tufo: [ 0.43 -3.89 -7.50 -8.78 -8.04 -6.10 -4.29 -3.10 -1.55  0.94  3.90  6.44
  7.37  7.56  6.96  5.95  3.84]
lesi: [ 2.45 -1.58 -5.84 -8.48 -8.68 -7.00 -5.07 -3.71 -2.44 -0.51  2.38  5.44
  6.97  7.55  7.29  6.55  5.25]
Tibi: [-6.49 -4.74 -3.48 -1.99  0.31  3.18  5.84  7.32  7.60  7.01  6.19  4.47
  1.30 -2.96 -6.92 -8.76 -8.28]
nit: [-6.80 -6.80 -0.14  2.90  5.52  7.20  7.62  7.21  6.37  4.83  1.85 -2.37
 -6.48 -8.67 -8.54 -6.80 -4.99]
nisor: [-7.21 -8.82 -8.01 -3.60 -4.41 -3.31 -1.74 -3.60  3.66  6.15  7.32 -3.60
  6.95  6.05 -3.60  0.61 -3.60]
again nit:  : [-6.80]
again nisor:  : [-3.60]
q: [-7.21 -8.82 -8.01 -3.60 -4.41 -3.31 -1.74 -3.60  3.66  6.15  7.32 -3.60
  6.95  6.05 -3.60  0.61 -3.60] : nisor

zodaz: [1.20 2.97 2.44 2.16 0.53 0.53 1.17 1.49 1.24 0.68 1.38 1.43 1.33 0.26
 0.21 0.34 1.06 0.54 1.23 1.25 1.67 1.74 1.37 1.93 1.20 0.25 1.52 2.25
 0.53]
Zoke: [1.25 0.95 0.49 0.30 1.47 1.12 0.97 1.35 0.47 1.18 1.52 0.92 1.03 1.64
 1.28 2.17 1.20 0.49 0.44 0.83 0.84 0.67 0.88 1.53 0.34 0.70 1.08 0.62
 2.65]
tulov: [1.93 0.27 1.68 0.36 2.42 3.12 1.94 2.71 0.63 2.47 0.45 0.17 1.11 5.95
 6.20 1.10 1.22 1.57 0.30 0.27 2.05 8.08 0.55 0.58 1.10 4.54 0.21 0.18
 1.56]
zefub: [0.55 0.78 0.51 0.95 1.74 0.74 0.84 1.59 0.97 0.97 0.79 0.69 0.94 1.13
 1.73 1.37 0.77 1.24 0.64 1.02 0.67 0.60 0.83 1.10 0.59 1.12 0.58 0.55
 1.23]
step -1: [0.21 0.34] : [0.20 0.33]
step +1: [0.67] : [0.68]

boz: [ 1.70  5.66 -0.79  2.93  1.11  8.01  2.21]
zupu: [ 2.55  1.56  2.55 -2.87  5.19 -4.46 -5.12]
mep: [ 1.49  5.65 -0.95  0.13 -4.82  0.13  3.55]
nofa: [ 3.13 -4.54 -6.61  5.43 -4.54 -6.61 -2.73]
tezik: [ 3.74  3.62 -3.85 -7.99  6.77 -2.01  4.27]
Buk: [ 1.62  2.16  9.57 -2.28  2.11 -2.98  0.16]
step -1: [5.19] : [5.18]
again zupu:  : [2.55]
again mep:  : [0.13]
q: [ 3.13 -4.54 -6.61  5.43 -4.54 -6.61 -2.73] : nofa
q: [ 1.70  5.66 -0.79  2.93  1.11  8.01  2.21] : boz
step +1: [2.93 1.11 8.01] : [2.94 1.12 8.02]

Dok: [2.44 2.44 2.44 2.44]
numi: [-0.86 -6.07  6.17  1.56]
Benip: [ 6.63 -2.39  0.99 -5.18]
again Dok:  : [2.44]
step -1: [2.44 2.44] : [2.43 2.43]

Sabag: [ 4.69 -5.27 -5.27 -5.27 -5.27]
venun: [ 4.54 -5.39 -4.03 -3.94  5.40]
kizi: [-0.10 -8.24 -4.44 -8.00  3.04]
tifi: [ 7.04 -0.55 -2.63  1.53  3.73]
kigod: [ 3.66 -7.12  1.57 -4.82  2.77]
zoli: [ 7.78 -3.14 -2.67 -3.96  8.77]
zud: [ 9.58 -1.60 -2.92  1.75  5.84]
rupi: [ 4.70 -5.97 -5.12  3.21  3.21]
again rupi:  : [3.21]
again Sabag:  : [-5.27]
step +1: [-3.96] : [-3.95]

ponil: [-3.96  2.68  0.86  0.40  2.07 -1.36  0.44 -1.30 -2.75  4.90 -1.81  3.05
  0.04 -2.61  0.12  2.26  1.64]
Vofu: [-3.96  2.68  0.86  0.40  2.07 -1.36  0.44 -1.30 -2.75  9.73 -0.74  8.84
  2.28 -5.05 -1.89  6.37  2.07]
gek: [-1.07 -1.29 -1.41 -0.43 -1.53 -1.48 -2.67 -0.31 -0.72  2.82  1.24  0.95
  0.78 -1.50  2.20 -0.13 -1.19]
step -1: [ 3.05  0.04 -2.61  0.12] : [ 3.04  0.03 -2.62  0.11]
step +1: [2.82] : [2.83]
step +1: [0.40 2.07] : [0.41 2.08]
step -1: [-1.30] : [-1.31]
step -1: [-5.05] : [-5.06]

rudo: [ 2.03 -1.59  0.43  2.16  2.06 -0.95  1.24]
midav: [-0.02  0.14 -0.02 -0.06 -0.30 -0.10  0.15]
Reros: [ 9.83 -2.95 -2.96  0.56  4.71 -7.73 -4.03]
sovo: [ 0.09  0.18 -0.13  0.53  0.53  0.55 -0.44]
tevem: [-0.41 -0.10  0.50  0.34  0.07  0.20  0.01]
seli: [-0.02  0.16  0.15 -0.24 -0.09  0.55  0.07]
tizuf: [-0.03  0.00 -0.11 -0.36 -0.01 -0.24 -0.33]
sadep: [ 0.07  0.07 -0.31  0.14 -0.11 -0.34  0.07]
again sadep:  : [0.07]
step +1: [0.55] : [0.56]
step -1: [-0.02  0.14] : [-0.03  0.13]
step -1: [ 0.18 -0.13  0.53] : [ 0.17 -0.14  0.52]

